Each row below is a small network's average activation on inputs in which a field has the value named, seen along a few directions.
Values that are neighbours, or in one group, have similar rows; names and order tell nothing.
In the rows, zero is written as 500.
Random noise pushes rows far along 3 fixed directions. That doesn't count. These rows show it; they differ only by the noise:
544,436,633,668,513,547,795,342,354,315,383,527,667,738
403,307,592,511,437,533,709,202,572,244,210,645,638,714
286,355,456,246,453,492,360,395,735,470,315,569,431,489
339,391,536,401,513,505,599,422,630,384,317,601,524,648
413,525,569,509,624,504,702,627,484,457,473,523,525,702


Values of N:
n9: 545,582,306,513,483,565,363,732,388,668,804,327,347,303
n12: 440,606,582,409,512,407,381,459,598,467,346,643,426,580
n6: 577,497,373,661,464,614,682,532,347,423,529,459,557,568
n15: 579,566,530,636,563,452,656,552,412,505,670,481,614,432
n13: 336,593,581,310,618,476,358,624,697,667,389,471,281,499
n8: 384,619,564,335,559,464,325,560,688,607,329,502,304,504
n1: 383,504,457,362,592,505,471,679,485,626,615,423,496,458
n10: 427,435,401,509,419,507,495,450,606,480,627,510,500,356
n18: 739,354,537,584,352,446,279,262,422,533,515,504,614,350
n17: 602,365,411,429,378,470,150,295,494,602,622,445,525,85
n5: 432,442,368,469,386,622,520,526,595,435,520,530,497,452
n20: 459,412,436,574,499,560,755,491,415,305,431,519,526,685
n4: 677,701,632,596,468,492,287,378,363,579,404,364,437,467
n14: 496,345,331,502,360,579,581,323,497,282,324,505,465,533
n19: 581,545,622,585,532,561,540,395,349,581,519,356,547,529
n16: 544,368,442,475,412,464,418,270,557,456,513,548,637,261
n3: 721,480,631,627,411,432,481,322,392,432,431,589,630,557
n2: 639,580,515,394,397,402,60,401,478,661,516,460,372,325
n7: 300,387,286,261,311,558,293,467,804,518,507,547,384,282
n11: 501,462,583,577,631,387,715,648,614,449,511,698,630,647
N is arranged as a ring.
- Going along N from n3 by way of its neighbour n2, in what order are n12, n10, n18, n5, n4, n7 met? => n12, n4, n5, n7, n10, n18
- Fewest steps between n20 and n16? => 8
- Name the neighbours of n19, in listed order. => n13, n1
- Name the neighbours of n6, in listed order. => n9, n14
